A small network was shown many inputs. Here are its activations along a few directions, one row for each input.
In each table, some parts of the input vary, and every possible input appears once, in random order.
Descriptions start from the smaller parts, as in this example, which fits no table here: one of 5 places around a ring, together with either a single point or one of 9 places around a ring or (one of 3 separate values, together with one of 4 places along a line).
Shared parts are said once, and a part with two or three values counts as separate values.
(in the rows, 128 means zero)

Rows:
R1: [153 123 127 121  88 120 126  90 139 123 122]
R2: [151 110 107  96  96 127 136  92 160 123 132]
R3: [108 126 121 126 123 139 141 161  95 139 126]
R4: [110 112 112 114 132 155 140 155 100 134 138]
R5: [151 129 132 172  90 104 137 109 140 125 132]
R6: [153 120 125 138  87 107 134 104 145 121 121]
R7: [117 140 129 133 128 140 146 161  92 148 127]
R8: [133 161 159 141 228  99  54 109 196  88 118]
R9: [107 115 106  95 132 164 145 149 116 140 129]
R10: [110 130 122 114 125 151 133 147  92 142 124]
R11: [156 105 116 119  94 122 128  98 149 119 140]
R12: [107 139 129 151 125 132 144 167  88 141 141]
R13: [160 132 131 148  94 109 142 101 140 129 119]
R14: [ 75 151 174 125 251 124  85 149 140 122 124]
Q: The inputs of R10 and R1 match in every part but one. If R12 is changed in the same way as R10 into R1, which row does it become?
A: R5
Q: What is each input in this table made of?
A: one of 2 separate values, together with either a single point or one of 6 places along a line

Rows:
R15: [ 88 134 150 146 171 137 130 168  95 139 136]
R16: [175 116 122 140   7  99 158  74 115 143 121]
R17: [118 142 129 169 143 123 119 165 115 121 128]
R18: [106 142 133 111 176 140  97 142 134 117 112]
R19: [116  81  76  96  62 172 191 146 102 153 153]
R20: [145  83  68  98  53 159 168 136 119 126 141]
R21: [104 143 129  89 188 141  91 136 136 120 110]
R22: [137 134 149 158 141  94 119 107 166 111 132]
R23: [130 142 134  98 185 134  90 108 157 119 116]
R24: [ 95 133 144 165 162 128 138 179  85 147 144]
R25: [137 133 150 138 152  97 112 105 170 116 130]
R26: [114 143 132 149 153 129 111 158 123 119 123]
R27: [164 127 105 129  20 131 180 123  86 150 106]
R28: [139 147 136 152 149 118 109 132 142 118 138]
R29: [184 126 113 134  15 123 166  95  99 143 118]
R30: [110 143 133 129 164 135 103 150 129 117 118]
R31: [169  83  74 102  50 147 156 111 129 123 155]
R32: [ 86 137 150 123 182 139 123 165  99 140 136]
R33: [ 82 137 151 102 194 144 116 156 104 138 130]
R34: [131 143 138 118 172 133  96 113 156 115 119]
R35: [133 127 148 105 177 109 100  92 180 119 113]
R36: [134 123 115 131  29 146 201 129  70 176 109]
R37: [135 131 150 121 164 103 106  99 176 117 122]
R38: [ 76 136 151  86 205 153 110 142 111 133 118]
R39: [161  70  88 112  41 125 149  85 148 121 151]
R40: [143 148 133 171 139 111 117 138 134 119 143]
R41: [134 145 138 136 160 127 102 121 150 114 127]
R42: [139 136 145 176 130  88 126 111 158 111 138]
Q: What is each input in this table made of?
A: one of 4 places along a line, together with either one of 2 separate values or one of 5 places along a line
Q: The inputs of R20 and R39 match in every part but the place on the line of 4. If R17 is changed in the same way as R20 into R39, which row does it become?
A: R42
Q: A walk changes only the place on the line of 5. It starts at R21 and steps to R18. List the rest of the walk in order.
A: R30, R26, R17
Q: Change only the place on the line of 5 in R38. List by row number the other rows that result.
A: R15, R24, R32, R33
Q: List by row number the other rows that have the place on the line of 4 in common with R29.
A: R23, R28, R31, R34, R40, R41

Rows:
R43: [172  89  65  89  30 142 145  56 153 135 167]
R44: [108 129 108  66 213 171  77 167 106 151 112]
R45: [173 186  90 225  83 144 196 200  90 168 140]
R46: [161  99 109  92  69 133 177 126 145 125  84]
R47: [149 159 148 134  29 107 143 132   4 144 126]
R48: [ 51 189 112  68 197 173 115 182 112 125  79]
R49: [116 108 146 111 208 192 115 139  95 112 159]
R50: [140 138 133 175 170  93  71  94 169  69 128]
R51: [156 141 125 158 185  66  71 144 210  57 161]
R52: [166  89  83  93  43 141 156  77 153 129 139]
R53: [153 159 157 158 144 120  46  91 156 109  89]
R54: [ 75 123 166 111 192 132 128 162 144 142 192]
R55: [138 159 202 150 130 104 106 104 152 135 102]
R56: [164  93  97  93  56 137 168 101 149 127 111]
R57: [111 139 173 158 167  63 142  92 149 167 103]
R58: [ 87 122 163 131 183 118 170 104 128 142 131]
R59: [ 56  54  99 164  77 143 152 206  61 137 154]
Q: What is each input in this table made of?
A: either one of 3 separate values or one of 4 places along a line or one of 10 places along a line

Rows:
R60: [132  93 108 142  37 132 203 115  89 163 152]
R61: [120 110 116 148 125 106  97 124 150 103 149]
R62: [171 115 130 133 120 134 108 100 158 111 146]
R63: [161 126  83 116  27 148 158 148  79 139 114]
R64: [139 135 150 159 147  87 133 140 144 111 131]
R65: [141 112 140 101 109 113 126  90 167 138 101]
R66: [153 134 115 113 115 123 128  79 162 105 120]
R67: [119 149 151 150 173 123 105 127 102 138 104]
R68: [121 176 143 159 160 118 112 142 143 135 122]
R69: [ 93 109 100 109 182 167 132 175 128 126 134]
R70: [ 84 139 165 107 166 144 115 139 106 125 113]
R71: [101 137 136  98 174 139 119 156 108 142 151]
Q: What is each input in this table made of?
A: either one of 2 separate values or one of 10 places along a line
Q: A walk changes only the place on the line of 10. It starts at R65 and steps to R66. List the rest of the walk in order.
A: R62, R61, R64, R68, R67, R70, R71, R69

Rows:
R72: [181 111 106 109  35  99 161  76 150 129 133]
R73: [ 98 145 128  99 144 143 126 145 116 138 103]
R74: [106 123 128  81 152 148 113 137 112 140 112]
R75: [113 143 147 122 134 132 129 145  88 135 109]
R76: [111 130 126  73 154 167 118 128 117 137 126]
R77: [106 120 141 148 134 123 144 156 101 127 142]
R78: [140 154 140 185 120 108 114 141 115 124 137]
R79: [149 145 151 148 153 107 123 107 165 127 115]
R80: [122 138 113 136 145 126 109 143 150 107 124]
R81: [176 105  85 126  24 127 156 113 127 128 141]
R82: [109 137 142 175 125 116 147 149  92 142 147]
R83: [139 136 165 149 138  98 110 102 151 114 116]
R84: [105 106 118  99 156 156 133 139 129 130 158]
R85: [122 152 135 120 147 141 140 151 105 150 111]
R86: [101  99 119 106 154 137 127 148 124 133 144]
R87: [141 153 172 174 125  91 110  99 145 131 122]
R88: [145 146 123 157 147 125 124 150 138 121 132]
R89: [126 137 139 128 152 108 109  99 175 112 109]
R90: [136 136 136 158 131 116 112 145 123 108 131]
R91: [145  80  88 132  29 148 179 116 109 148 138]
R92: [116 159 149 148 123 125 131 139  80 150 115]
R93: [156 105  95 108  33 157 177 107  94 145 109]
R94: [134 115 134 109 161 112  97  91 167 112 118]
R95: [129 115 112 116 153 131  96 134 145 109 133]
R96: [ 92 121 122 124 145 133 140 156 129 130 136]
R97: [133 122 109 107 157 150 102 124 149 106 147]
R98: [138 122 133  99 164 130 102  81 171 108 132]
R99: [115 129 128 147 149 131 155 162 116 142 143]
Q: What is each input in this table made of?
A: one of 4 places along a line, together with either a single point or one of 6 places along a line
Q: The inputs of R77 and R83 match in every part but the place on the line of 4. If R84 is changed in the same way as R77 into R83, which row does it become?
A: R98
Q: A walk changes only the place on the line of 4. It starts at R79 and steps to R88. List the rest of the walk in order.
A: R99, R85
Q: List by row number the other rows that have the place on the line of 4 in common with R80.
A: R78, R81, R88, R90, R95, R97

Rows:
R100: [156 128 103 107  22 150 171 111  86 154 100]
R101: [ 91 167 166 105 225 135  79 149 110 128  96]
R102: [140  89  77  68  28 156 189 108 107 159 129]
R103: [160 124 128 171  27 120 188 117  83 165 123]
R104: [152 167 168 145 233  80  61  78 239  84 110]
R105: [ 70 151 149 160 223 124  91 186 134 113 137]
R106: [147  96  87 162  31 125 185 151  98 133 142]
R107: [205  98 117 140  32  81 113  26 194  93 130]
R108: [ 90 179 189 161 209 106 103 152 109 131 127]
R109: [ 87 132 130 126 236 153  84 170 138 113 156]
R110: [ 75 121 152  71 234 153  95 148 132 130 119]
R111: [163  85  69 121  36 153 176 139 107 134 168]
Q: The inputs of R107 and R104 match in every part but one. If R106 is changed in the same way as R107 into R104, which row does it become?
A: R105
Q: What is each input in this table made of?
A: one of 2 separate values, together with either a single point or one of 5 places around a ring

Rows:
R112: [144 202 156 136 180 135  97 151 116 111 108]
R113: [115  81 122 125 164 117  84 143 132 106 183]
R114: [130 109  93 154  80 112 182 140 147 122 178]
R115: [151  80 101 117  75 126 132 118 127  84 182]
R116: [186 177 115 138  99 126 121 123 102 144 101]
R117: [179 147  98 122 121 128 164 118 161 147 110]
R118: [155 151  94 177  77 129 116 137 111 118 110]
R119: [113 124 149 187 154 106 102 186  86 119 167]
R120: [127 158 139 181 162 136  86 177 121  97 110]
R121: [117 136 118 156 175 131 124 168 182 114 119]
R122: [ 87 140 109  91 119 186 154 195  26 169 111]
R123: [146  79 148 106  81 139 136  73 131 122 144]
R124: [ 97  93 156 113 173 128 100  75 131 132 150]
R125: [104 168 183 139 158  94 112 123  96 119  89]
R126: [129 163 126  80 184 147  66 108 169 113 130]
R127: [133 177 137 116 192 134 132 142 180 131 118]
R128: [117 120 108 120 169 147  60 135 170  94 129]
R129: [109  99 129 161 169 101 145 176 147 131 175]
R130: [ 84  92  88  34 127 205 132 153  78 140 125]
R131: [101 135 185 172 164 117 125 117  80 138 130]
R132: [ 96 143 161 118 176  94 150 115 162 138 102]
R133: [142 121 138 120  89  99 172 107 157 155  95]
R134: [ 96 110 164 149 181 115 166 108 145 154 142]
R135: [188 125  99  84 113 141 108  93 144 115 117]
R136: [151 123  75 157  99 127 163 131 167 119 119]
R137: [130 138 113 176  56 113 131 146  92 127 171]
R138: [132 106 143 144  88 127 191  97 150 158 140]
R139: [ 80 115  91  72 136 184 196 187  92 173 120]
R140: [ 92 130 151  81 166 106  83  81 149 119 111]
R141: [150  99 141  80  80 110 116  82 138 122 100]
R142: [145 151 157 136  62  95 126 111  96 152  83]
R143: [164  98  78 119  93 142 110 108 149  85 124]
R144: [133 135 162 163  61 126 142 101  89 158 130]
Q: The inputs of R143 and R136 match in every part but one. If R130 is changed in the same way as R143 into R136, which row does it become?
A: R139
Q: What is each input in this table made of?
A: one of 3 separate values, together with either a single point or (one of 2 separate values, together with one of 5 places around a ring)
Q: A walk changes only the place on the ring of 5. It starts at R125 and steps to R112. List the rest of the walk in order.
A: R120, R119, R131
